Each row below holds a small network's activations on one input, seen along a few directions.
In each table, some parts of the input vary, and every possible input appears once, in random order.
Descriptions start from the smaller parts, as in this example, which fits no table here: ring(5) and (point or line(11) or (values(3) and line(6))).
Shared parts are said once, and a part with two or three values counts as separate values.
In the rows, zero is written as 128.

Other details of the inputs vary at random and push rows far along three fixed directions, the same in every table; ignore that.

A family of inputs:
r1: [148 181 140 150 152 126 129 171 106  94  91  43]
r2: [119 171 192 125 160  99 117 147  96  73 118 156]
r3: [ 96  82 107 106 119 121 127  85 146 145 151 207]
r4: [112  52 121 176 131 157 141  99 122 142 135 163]
r5: [138 156  79  65 125 135  97 120 170 134 154 139]
r6: [112 123 124 194 117 117 167 128 114 127  88  66]
r7: [110 125 129 197 116 106 163 126 127 129  72  63]
r8: [174 155 222 102 180  96 113 142  92  85 145 163]
r9: [119  87 117 206 133 136 148 123 130 131 104  88]
r10: [127 170  70  58 116 127 110 107 152 153 138 132]
r11: [125 120  99  89 149 142  87 105 146 138 156 178]
r12: [126 102 182 131 161 142 107 153 102 101 157 183]
r13: [133 163 185 120 202 119  89 152  91  64 119 151]
r14: [134 128 103  70 134 151 106 112 142 124 164 186]
r15: [137 155  61  60 120 141 105 106 150 155 128 123]
r16: [122 198 110  61 141 107  96 114 139 113 122 141]
r17: [122  75 137 159 131 147 137 121 110 131 137 168]
r18: [105 113 122 106 110 114 124 104 154 142 138 172]
r19: [137 166  77  63 132 140  97 116 151 144 147 130]
r20: [101  10 177 195 138 146 124 121 115 139 152 205]
r21: [178 163 185 116 172  95 124 134 100  91 131 127]
r22: [113 148 140  57 126 112  94 112 145 127 148 194]
r23: [127 130 197 116 158 135 114 156  86  97 147 193]
r24: [179 172 157  38 139  98  91 118 138 132 152 147]
r25: [100  77 111 217  82 118 187 112 150 153 100  89]
r26: [122  87 120 202 100 141 180 136 122 147 112  98]
r27: [ 99  70  47 113  99 127 132  66 165 186 122 146]
r28: [172 169 117  54 167  98  97  99 134 124 132 138]
r29: [118  94 115 196 116 140 165 126 115 145  99  94]
r30: [104  96 180 167 150 115 140 129  89  97 125 172]
r31: [119  61 154 163 128 148 124 137 122 139 149 158]
r32: [138 185 146 155 116 112 156 166 106 103  94  52]
r33: [111 149 157 119 158 115 121 126 100 100 127 157]
r34: [ 97 100 135 106  96 112 123 108 144 152 135 165]
r35: [159  92  77 153 106 114 158  76 164 181 123  84]
r36: [131 210  96  91  79 100 141 142 159 136 106  47]
r37: [129 181 155 116 160 117 121 147  95  90 112 123]
r38: [138 147 165 116 158 138 109 146  98  84 138 158]
r39: [128 117  90  86 146 149  94 109 144 142 158 165]
r40: [131 164  76  59 109 128 117 118 156 145 145 139]
r41: [112  30 151 184 143 151 137 123 116 130 154 186]
r42: [110  87 193 160 132 126 137 143  94 119 133 170]
r43: [140 154 157 148 121 132 137 170 117 116 122  82]
r44: [118  71  36 122 104 152 125  78 169 189 138 137]
r45: [137 117  55 107  96 144 122 116 168 166 140 101]
r46: [124  91 175 165 143 147 137 142 101 103 140 165]
r47: [132 120 118 194 120 138 162 138 119 126  83  48]
r48: [106  64  96 211 102 128 180 110 128 163  84  78]
r49: [109  54 168 170 153 141 133 122  90 120 142 215]
r50: [123  83 112 108 109 155 120 109 147 153 155 174]
r51: [143 193 140 156 144 123 131 164 121  96 101  45]
r52: [128 128  89  77 140 148 104 101 133 143 146 173]
r53: [135 142 140  55 129 147  89 133 125 133 164 187]
r54: [154 209  76  52 114 134 108 145 159 131 142  91]
r55: [122 119 138 194  93 123 180 151 121 136 100  62]
r56: [117 172 167 121 141  98 126 144 105  88 114 128]
r57: [134 143 151 150 115 127 128 161 136 123 120  79]
r58: [142 179 106  67 140 143 103 126 125 126 143 138]
r59: [121 197 142 144 125 100 145 146 114 103  94  63]
r60: [146 182 151 163 123 125 143 181 124 100 108  42]
r61: [103  87  94 145  60 123 156 109 160 185 118  96]
r62: [152 208  76  52 119 123  91 138 168 126 134  87]
r63: [113  49 179 162 141 152 133 127  96 127 153 209]
r64: [143 156 151 146 118 138 149 164 109 111 120  88]
r65: [116  62 144 171 142 141 132 122 113 128 140 173]
r66: [138 151  90 105  69 138 135 139 154 174 123  78]
r67: [118  60 122 219  89 140 167 136 147 161 114  74]
r68: [132 150  69  92 108 141 125 111 148 162 130 118]
r69: [117 166  71  52 119 107 103  94 158 147 119 133]
r70: [117 144 144 116 138 118 132 131 116 107 133 151]
r71: [123  87 113 203 118 149 162 120 121 135 103  85]
r72: [139 131  66 144  77 146 165 128 156 164 117  60]
r73: [135 125  91  99  87 142 118 129 162 172 142 107]
r74: [137 153 205 115 152 140 104 168  92  83 141 155]
r75: [186 184 169 139 134  95 155 152 118 108 112  50]
r76: [112 164 202 110 147 101 118 152  97  83 128 160]
r77: [135 147 144 160 154 127 133 152 103 104  97  83]
r78: [111  54 164 178 161 142 127 124 111 108 152 201]
r79: [132 134 114  70 152 134  77 119 141 119 162 190]
r80: [152 197  82  55 104 134 108 145 162 142 143  90]
r81: [161 105 136 208 136 104 176 110 119 136  95  55]
r82: [136 150 154 165 132 126 140 164 126 102 118  80]
r83: [136 154 146 157 159 123 121 154 109  97  98  83]
r84: [ 98  83 156 193  84 111 162 125 136 152 103 105]
r85: [133 161 176 135 191 128  98 154  91  71 125 144]
r86: [145 207  94  86  79 117 138 154 153 145 112  45]
r87: [124  92  48 104 120 152 111  92 164 170 143 137]
r88: [147  32 109 120 141 124 133  57 150 165 171 220]
r89: [128  93  91 115 126 150 123 116 148 143 156 155]
r90: [117  82 106  95 118 148 119 104 139 159 161 208]
r91: [114 156 204 115 152 110 120 156  90  83 132 160]
r92: [119 117 169 130 178 131 113 133  83  99 121 184]
r93: [112 178 180 119 173 101 114 138  87  72 113 151]
r94: [121  87  81 104 102 141 111 103 178 170 154 150]
r95: [127 210 143 139 127 103 139 148 121 101  91  62]
r96: [109  95  73 147  66 125 166 105 168 180 119  89]
Description of these inputs: line(8) and (point or line(11)).
Changing only the line(8) part turns r3 into r69. The same change can be made to r14. Which row results? -> r47
Changing only the line(8) part turns r11 into r67. The same change can be made to r68. Which row results? -> r23
Which other rows agree with r87 in the line(8) part? List them by row number. -> r6, r9, r16, r29, r37, r44, r52, r71, r81, r85, r93
Which other rows agree with r41 in the line(8) part? List them by row number. -> r18, r36, r46, r55, r60, r64, r75, r80, r82, r90, r96

A family of inputs:
r97: [107 117 134 111 161 116 100  99 109 107 139 208]
r98: [137 140 109  72 117 154 109 133 124 136 164 160]
r99: [126 110 161 185 145 112 124 122 127 116 108 115]
r100: [143 124  99 111  85 142 116 126 172 147 132  99]
r101: [135 100  83 159 126 146 141 121 140 141 128 101]
r102: [148 148 131  63 133 103 147  74 126 129 159 206]
r103: [135  79  95 149 130 152 139 101 116 166 117 146]
r104: [180 173  94  72 136 140  88 118 144 156 124 100]
r105: [126 166  72  81  75 111 124 134 182 165 130  79]
r106: [132 129 172  95 153 132 103 161 111  87 149 173]
r107: [152 175  87  45 100 151 109 133 139 169 138 126]
r108: [119 138 171 167 128 128 142 168 106  96 119 127]
r109: [139 113 118 190 118 127 142 125 154 137 104  68]
r110: [123 106 163 145 155 109 106 108 123 115 119 149]
r111: [111 145 187  97 146 106 109 145  96 105 126 164]
r112: [137 106 118 102 174 142 100 123 131 117 160 173]
r113: [118 106 137 150 139  99 137 119 118 133  95  96]
r114: [148 124 166 171 156 136 122 141 120  90 111 104]
r115: [123 131 138 170 105 125 153 166 134 123 118  91]
r116: [128  79 108 131 150 138 120 114 141 125 134 155]
r117: [122 186 137 116 100 108 134 152 117 123 106  84]
r118: [115 107 115 206 122 114 163 132 147 133 104  55]
r119: [111 117 103 130 124 111 126  96 126 138 112 134]
r120: [127 125  98 157 134 154 148 122 126 127 119 112]
r121: [111 108 155 168 100 106 159 144 124 145  97  72]
r122: [155 210  93  82 139 142 110 144 132 102 129  85]
r123: [133 183  90  52  96 146 113 132 149 128 134 128]
r124: [145 118 178 179 127 143 133 167 120 105 133 100]
r125: [120 146 160 103 174  97  96 125  93  93 129 175]
r126: [156 123 136 190 136 145 140 137 120 128 117  51]
r127: [136 186  61  48 136 130  92 109 163 130 137 140]
r128: [110 157 168 156 162 114 135 134  90  86 106 145]
r129: [131 170 129  94 112 120 103 138 165 126 146 115]
r130: [140 222 121  76 137  89 116 145 120 111  87  50]
r131: [116  80 119 130 116 133 123 130 153 149 150 164]
r132: [124 116 170 168 141 106 131 115 115 122  92  91]
r133: [127 105 164  91 160 144  94 146 119 105 176 209]
r134: [134 124 169 156 136 141 135 174 102  93 140 127]
r135: [165 130 195 144 158  82 167 132  99  90 138 147]
r136: [101 104 122 148  98 124 137 122 133 142 127 146]
r137: [101 148 173 166 124 121 150 153 101 103 111 128]
r138: [153 212 108  93  97 144 125 171 136 111 128  63]
r139: [152 128 130 173 142 133 144 150  94 134  99  79]
r140: [142 165 156 103 184 146 104 145  79  83 146 159]
r141: [116  94 112 149  83 126 130 112 170 169 133 119]
r142: [122  93 150 125 128 141 102 124 153 135 154 184]
r143: [129  80 133 113 134 150 114 134 125 144 173 167]
r144: [136 150 179 101 154 150 122 153  84 112 136 174]
r145: [162 174 106  72 106 137 113 158 135 160 134  88]
r146: [100  94  95 126 125 122 133  77 131 151 117 169]
r147: [137 110 122 190 130 132 155 145 116 107  97  71]
r148: [145 110 138 155 166 139 130 143 107 118 133 110]
r149: [128 156 100  76 148 106  94 116 152 127 138 147]
r150: [102 101  80 138 123 130 128  90 151 143 135 147]
r151: [117 145 187 100 154 105 105 153 106  98 138 166]
r152: [125 141 157 141 165 144 130 134  92  77 113 151]
r153: [135  84 114 119 111 150 127 130 122 172 144 156]
r154: [129 133 144 175 156 153 155 139  90 109 115 105]
r155: [138 170 103  69  89 113  99 121 172 160 129  99]
r156: [140 171 128  89 115 128 118 160 131 106 133 110]
r157: [ 89  86 114 133  86 131 156  96 136 173 112 137]
r158: [142 175  74  87  73 143 130 144 158 137 118  72]
r159: [111  75  87 122 127 108 119  85 149 163 134 154]
r160: [111 109 103 146 132 110 129 111 135 134 120 128]
r161: [100  91 118 150 105 148 150 122 145 148 130 155]
r162: [105 126 169 178 127 116 149 160 118 103 128 114]
r163: [115  82  76 150  78 165 155 113 156 166 139 129]
r164: [105 168 186 153 138 123 144 162  99  83 124 129]
r165: [101  70  69 165 114 127 144  92 164 159 132 124]
r166: [108 100 106 113 154 144 113  92 135 129 141 212]
r167: [175 121 163 177 110  92 182 108 139 128 123  85]
r168: [126  68  74 148  77 156 150 119 153 183 152 110]
r169: [156 132 205 126 155 142 106 160  93 113 137 151]
r170: [105 138 130 200 129 125 169 129 117 109  97  79]
r171: [119  75  69 147 112 149 143  94 147 146 118 130]
r172: [115 132 148 154 104 105 147 150 116 130 111  98]
r173: [109  83 165 144 109 120 125 110 134 154 117 141]
r174: [143  69  87 147 130 142 133 107 134 181 125 124]
r175: [101 119 128 141 106 129 135 129 136 127 139 145]
r176: [104 146 157  79 135 120 106 120 107 116 140 201]
r177: [141 131 160 138 181 138 119 149  84  93 139 139]
r178: [125 183  90  85  83 111 120 145 161 146 125  88]
r179: [142 100 146 138 118 154 116 136 127 138 159 127]
r180: [ 97  97 129 118 101 122 136 107 126 155 119 147]
r181: [141 126 115 173 133 150 161 131  99 149  90  91]
r182: [110 123 151 144 143 109 135 109  97 118  91 123]
r183: [128 138 101  88 156 127  97 119 143 119 144 170]
r184: [153  99 103 106 111  94 163  78 146 154 155 171]
r185: [163 241 111  82 147 108 106 171 147  95 108  48]
r186: [116 107 133  93 137 164 117 120 111 131 170 204]
r187: [165 180 182 123 142  90 167 121  90  86 132 136]
r188: [113  87 132 141 150 128 104  92 151 130 148 172]
r189: [105 122 110 154 112 117 163  98 117 150  79  83]
r190: [129 189  98  69 104 114 113 149 172 130 145  91]
r191: [138  88 124 112 163 151  92  99 143 126 162 188]
What is each input in this table made of? -> line(5) and (point or (values(2) and line(9)))
Changing only the line(5) part turns r121 into r173. The same change can be made to r185. Which row results? -> r109
Changing only the line(5) part turns r100 into r156. The same change can be made to r110. Which row results? -> r125
Changing only the line(5) part turns r159 into r146. The same change can be made to r145. Which row results? -> r144
Which other rows does r155 become when the line(5) part takes its other values? List them by row number. -> r117, r151, r172, r176
Which other rows does r128 become when the values(2) part takes its other values? List them by row number. -> r137
Start at r103 and move only the line(9) part, one step at a time. The first step leads to r140. Which rows follow, in order? -> r122, r171, r127, r150, r97, r119, r182
Which other rows does r136 become when the line(9) part takes its other values? List them by row number. -> r98, r107, r108, r117, r138, r158, r175, r180

A family of inputs:
r192: [115 181 132  45 142  91 104  91 130 115 139 196]
r193: [172 142 153 173 120 118 134 161 143 119 121  42]
r194: [123 220  35  59 159 135  60 128 171 110 107  71]
r195: [151 161 186 108 199 150 104 154  63  65 142 182]
r196: [111  94 127  78 106 135  93 125 163 148 178 194]
r197: [121 145 169 171 107  93 161 146 110 118  90  70]
r198: [128  45 125 104 160 118 107  67 130 153 158 227]
r199: [135  64  23  98  98 116 135  34 188 216 132 143]
r200: [124  18  12 129  80 184 135  69 181 230 162 163]
r201: [122 163 131 165  92 144 170 163 105 122  95  65]
r202: [147 125  70 197  94 152 192 136 124 151  89  22]
r203: [173 175 131 113 127 131 110 166 147 121 142  64]
r204: [117 159 171 102 134 138 117 159 101 100 138 152]
r205: [131 231  57  35  83 141 130 136 145 142 123  95]
r206: [147 199 104  50  75 111  93 147 191 145 147  84]
r207: [ 41  54 123 231 138 135 131 122 129 116  92 137]
r208: [ 90  45 184 219 118 135 171 150 100 119 130 158]
r209: [148 125 177 118 184 152 106 141  88  91 152 178]
r210: [156 140 213 128 195 108 104 146  90  73 134 162]
r211: [130  47 101 111 149 153 110  94 139 152 175 218]
r212: [126 211 181  45 165  76  98 124 101  87 126 183]
r213: [147 129 117 200 132  98 184 103 117 127  85  50]
r214: [116 144 125 181  77 152 170 173 118 144 104  47]
r215: [100  56 225 212 140 106 153 138  98 108 113 169]
What is each input in this table made of? -> values(2) and (point or line(11))
Changing only the values(2) part turns r201 into r195. The same change can be made to r205. Which row results? -> r202
Which other rows does r197 become when the values(2) part takes its other values? List them by row number. -> r198
Which other rows does r199 become when the values(2) part takes its other values? List them by row number. -> r212
